Each row below holds a small network's activations on one input, seen along a few directions.
Each table varies a few parts of the input and shows all the possible inputs, shuffled.
A made-up example of a description, with smaller parts first: line(4) and (point or ring(9) or (values(2) and ring(8))).
Shared parts are said once, and a part with two or three values counts as separate values.

Other details of the inputs shift rows strongly along three fixed directions, in all tables alike. That doesn't count.

Table:
R1: [  0   1  13 -35  -2  -5  57  19  -3 -28  12  -5  20  26]
R2: [ 22   8  19  12  51  -4 -13   8  22  -4  21 -15  -5  35]
R3: [-10  -3 -14 -10 -41   7  17 -11  -6   2 -11  15   3 -19]
R4: [ 12  -4 -10  33  36   1 -52  -6   1  21 -11  -4 -19 -10]
R5: [-19 -15  -7  -4 -16 -13   3  16 -20 -10 -18  -7   5 -25]
R6: [ 29   3   6  -8  40  12  19  -8  17 -12  15   6  -5  46]
R7: [ 20  13  20  11  51  -3  -9   7  21   9  20 -10   0  39]
R8: [ 14  21  24  16  59  -1 -25  19   9  20  23 -22  10  33]
R9: [ -4 -21  -7  23  23   7 -19 -21   2   2 -15  17 -15   9]
R10: [  0  14  16 -33 -25  -2  55   7  15 -22  24   1  18  24]
R11: [ -8  21  -3  13 -10 -14 -39  28 -18  46  -3 -30  14 -46]
R12: [  0  19  20 -23  -6 -12  26  30   2  -8  27 -24  24   9]
R13: [ -5 -11 -17 -17 -42   2  35 -18  -5  -6 -20  24  -3 -13]
R14: [-16 -32 -11   9  17  26   7 -34 -13 -11 -19  35  -7  24]
R15: [  1  12  25 -39 -12 -10  40  30  13 -24  19  -8   4   9]
R16: [-22  -3  -2   4 -25 -14 -15  17 -18   6  -6 -15  10 -36]
R17: [  3   4  -3  38  30   5 -78   0  -7  25   2 -18 -10 -18]
R18: [ -7  18  -4  15 -11 -16 -45  30 -18  39  -2 -32  10 -50]
R19: [-14  -1  -4   0 -34 -15   9  -1  -2  10 -15   6   0 -24]
R20: [  3 -19 -16   8   0  26   6 -49   5   0 -17  40 -17  20]
R21: [  2  -9 -10  21   4  22 -31 -31   6   0  -4  17 -16   2]
R22: [  1  -1 -15   2 -11 -19 -10  17 -10   6 -17 -12  -6 -37]
R23: [-12  -6 -13  -8 -28   0   1   5 -21   3  -9  -3   7 -29]
R24: [-18   4  -1   6 -36 -16 -15  11  -3   6  -5  -9   4 -37]
R25: [ -4   5 -10   7  -3 -18 -28  29 -21  14 -14 -26   1 -39]
R26: [-16  15   3  15 -29 -20 -28  19  -3  26  -2 -17   7 -42]
R27: [ -3  -3   0  31  16   5 -34 -25   9  24  -8  14 -14   6]
R28: [ 10  15  16 -21   4 -23  34  31  10  -7  15 -19  14  12]
R29: [ -4 -28 -18   5  20  33   6 -36 -15  -8 -19  34 -11  23]
R30: [  3 -27 -21   7  15  24   8 -39  -4  -4 -21  38 -16  19]
R31: [-15 -20 -18 -20 -37  10  27 -11 -21 -21 -13  16   3 -15]
R32: [ 26  30  30  27  46 -16 -46  17  32  16  30 -32  -7  18]
R33: [ 12  11  24   9  42   5 -24   7  14 -10  33 -20   4  33]
R34: [-19  -3  -3  -2 -41 -12  -1   3  -3  -9  -7  -2   2 -31]
R35: [  0  16  21 -23  -6 -13  25  30   2 -12  27 -25  22   8]
R36: [  5  24  22 -20 -16 -15  24  24  17 -12  28 -20  16   8]
R37: [-15 -37 -11   8  16  24   4 -31 -11 -24 -18  30 -12  21]
R38: [  2 -12 -11  26  33  15 -39 -11 -12  12 -13   4 -13   2]
R39: [-15  -9  -7  -7 -40 -11  23  -6  -2  -4 -16  14  -2 -20]
R40: [ -6 -30 -10  16  17  10  -7 -27   2 -16 -16  22 -19  11]
R41: [ 22  21  10 -31 -15 -11  45  14  16 -13  17  -9   9  13]
R42: [ -1 -21 -15   8  -5  34  -2 -48   4 -15  -8  37 -16  16]
R43: [ -4   5 -10   8  -3 -17 -27  29 -22  18 -14 -24   3 -39]
R44: [  2 -10 -11  26  34  16 -37 -12 -13  16 -13   6 -11   2]
R45: [ -4 -14  -3  26   8   8 -23 -29  10   2 -10  20 -19   5]
R46: [-17 -16 -18 -20 -37  14  33 -12 -22  -8 -13  18   8 -13]
R47: [  5 -23 -16   8  -1  23   3 -46   6 -12 -15  37 -22  14]
R48: [ 24  13  12  -7  22  22  10 -17  24 -13  28   7  -1  46]
R49: [ -8   9   2  13 -23 -30 -24  19   2  12  -9 -21  -4 -43]
R50: [-11  -2 -14 -11 -40   8  19 -13  -6   6 -11  15   5 -16]
R51: [ 13  31  21  -8  15 -32   5  44  11  22  18 -35  18   3]
R52: [ 26  32  13 -12  16 -29   2  46  10  12  18 -40  11  -7]
R53: [  9 -10  13 -11  38  18  27  -9   7 -31  15  10   1  57]
R54: [  5   5  18  -5  33  20  15 -12  11  -9  29   6   9  52]
R55: [ 18  16   5 -34  -1 -11  50  21   6  -4  10  -8  15  18]
R56: [  0  -1 -12  -6 -31 -13   3  -1  -1  -5 -15   0  -8 -32]
R57: [-24  -5  -7  -7 -43   1  20 -10  -5   3 -10  16   7 -16]
R58: [ -5   7  15 -37 -15   0  57  13   0 -23  23  -3  24  24]
R59: [ 15  10  -2  42  25  -4 -70  -6  10  31  -5 -12 -20 -20]
R60: [ 26  16  14  -1  27  14  -9  -9  26 -17  30  -7  -4  36]
R61: [-12 -12 -11 -21 -34   4  13   2 -11  -7 -20  17 -13 -30]
R62: [-12 -11 -17 -13 -17   5  23   0 -25   4 -21  11   7 -13]
Description of these inputs: values(2) and (point or (ring(5) and line(6))).
The inputs of R21 and R24 match in every part but the values(2) part. If R56 is changed in the same way as R21 into R24, which row does it become?
Answer: R49
The inputs of R15 and R61 match in every part but the values(2) part. If R5 is changed in the same way as R15 into R61, which row does it become?
Answer: R25
Change only the ring(5) part in R53. List by row number the other rows that result.
Answer: R9, R35, R36, R45
Change only the ring(5) part in R20. List by row number the other rows that result.
Answer: R11, R50, R55, R62
Change only the values(2) part in R31. List by row number the other rows that result.
Answer: R16

Table:
R63: [-16   6  -7   7 -47 -16 -10   5 -11  20 -12  -7  11 -40]
R64: [-14  12   1  38  -2 -14 -58   1   5  39  -6 -12  -3 -29]
R65: [-27 -18 -13 -15 -55   2  19 -15  -9 -15 -19  26  -5 -33]
R66: [ -6   3 -11  20   9 -18 -37  24 -17  38 -17 -14  -1 -37]
R67: [ -7 -17 -14 -22 -16   4  40   2 -13 -20 -21  15   3  -1]
R68: [ 36  41  28 -13  24  -9   0  22  29  13  37 -29   4  22]
R69: [  7   2  16 -11  37   7  26   0   9 -18  19   1  11  52]
R70: [ 26  39  25   9  31   3 -24  13  25  11  43 -30   7  25]
R71: [  0 -21  -7  70  72  32 -90 -42  -9  34 -12  15 -18  21]
R72: [  6  -1   4 -41   0  15  66   5  -5 -38  19   2  19  39]
R73: [ 12 -42 -14  16  66  61  -4 -72   2 -19 -10  58 -33  72]
R74: [  8  -9  -4 -17 -13  19  38 -27  17 -26  -1  29  -8  27]
R75: [-22 -24 -10   6  -1   7 -14  -7 -20  -4 -21  15  -7 -19]
R76: [ 17  14   5  -8 -13 -19  13   7  17  -8  14 -17   7  -5]
R77: [-15   1  -7 -13 -25 -15  -2  33 -26   5  -9 -21  13 -39]
R78: [ 25  30  19 -25  -1 -15  31  22  27  -1  30 -16  11  18]
R79: [ -6 -11 -14  14 -19   3 -15 -25   1   0 -22  18 -20 -15]
R80: [-22 -17 -18 -15 -58   8  17 -16 -13 -14 -16  21  -3 -28]
R81: [-16 -38 -31  -5 -21   1  26 -20 -24 -21 -29  21  -5 -14]
R82: [  7  24  26  15  13 -13 -26  16  22  16  24 -21  -1   2]
R83: [ -1  12   0  10   2 -29 -29  37 -14  21 -16 -32   2 -38]
R84: [  7  13  26 -22  17 -15  31  36   5 -13  25 -22  15  22]
The inputs of R64 and R69 match in every part but one. If R68 is changed in the same way as R64 into R69, which row does it become?
Answer: R73
Describe the family of inputs behind these rows.
Answer: values(2) and (line(5) or ring(6))

Table:
R85: [  5 -12 -29  37  32  13 -61 -12 -10  21 -29   5 -23 -16]
R86: [-29  17 -14 -12 -87 -57  16  53 -43  18 -35 -43  35 -84]
R87: [-20 -13  -1  51  26  19 -60 -19 -12  34 -12  18 -12 -14]
R88: [ -8 -35  -3  15  24   0 -11 -22   5  -7 -19  22 -27   4]
R89: [  2   3   5 -30 -47  15  35 -13  14 -35  15  15   1   9]
R90: [ 44  72  30 -50 -36 -50  42  74  35  -6  45 -62  23 -17]
R91: [  5  -1 -16 -38 -34   0  56   2 -19 -28 -24   8  -1  -2]
R92: [-26 -10  -8 -11 -41 -26 -20  32 -28   1 -10 -22   7 -74]
R93: [ -7   0  10 -15  12  17  22 -16   7   2  22  18   8  33]
R94: [-12   6  -7  23   2 -31 -40  38  -8  37 -29 -18   2 -46]
R95: [ 21  41  56  -9  57 -29 -10  58  30  -3  64 -61  11  33]
R96: [ 15 -14 -22 -15   9  24  21 -36  -1  -1  -2  29 -10  19]
R97: [ -3 -19 -11  11   9  21  26 -37  -3 -17  -3  18   6  24]
R98: [ -4  -6  -1  34  27   2 -44 -13  -5  25 -34  13 -20   0]
R99: [-14 -16 -19 -20 -37  -6  56   3 -13 -30 -12   1  19   5]
R100: [-12 -11 -14  26  21  25 -54  -7 -12  11 -12   0 -10  -8]
R101: [ 13   8   6   5 -11   3  15 -29  29 -24  20   6   1  32]
R102: [  4 -23 -15 -40 -25 -12  50   4 -11 -41  -7  11  -5 -15]
R103: [ -2  22   6  28 -24 -34 -49  16  19  41 -15 -14 -12 -53]
R104: [-23 -14 -14   7 -42 -45 -13  24 -25   5 -15 -26  14 -66]
R105: [ 14  -7 -18  33  27  17 -41 -16  -9  26 -16   8 -21 -14]
R106: [-20 -19  -2  -4   7  20  18 -11  -3 -23  -4  28   2  28]
R107: [ 51  49  45  -1  75 -20 -14  38  43  37  57 -40  12  56]
R108: [-16 -11   8  -6   0  20  18 -19  -9 -20  -9  26  -3  32]
R109: [ 37  38  25  13  64  -6 -22   7  28  25  55 -39  19  51]
R110: [ -4  -6  -6 -42 -25  21  46  -9  -8 -12  15  14  15  10]
R111: [ -3 -15  -6  48  31   8 -49 -17  -3  39 -27  19 -21 -15]
R112: [  4   3  10 -18  10  27  12  -8  -5 -24   6   3   2  32]
R113: [-10  -5  11  -1 -21  18  12 -33  22 -20   8  31 -12  23]
R114: [ -2 -21  -4 -21  -1  45  42 -31  -6 -33   6  32   0  31]
Describe the family of inputs behind these rows.
Answer: values(5) and (point or line(5))
The inputs of R93 and R109 match in every part but the values(5) part. If R113 is changed in the same way as R93 into R109, which row does it become?
Answer: R101
Which other rows agree with R89 in the values(5) part? List them by row number.
Answer: R92, R100, R110, R112, R114
Change only the values(5) part in R114. List by row number the other rows that result.
Answer: R87, R97, R105, R111
Start at R96 and move only the line(5) part, one step at a time. The first step leads to R105. Which rows follow, in order?
Answer: R91, R85, R102
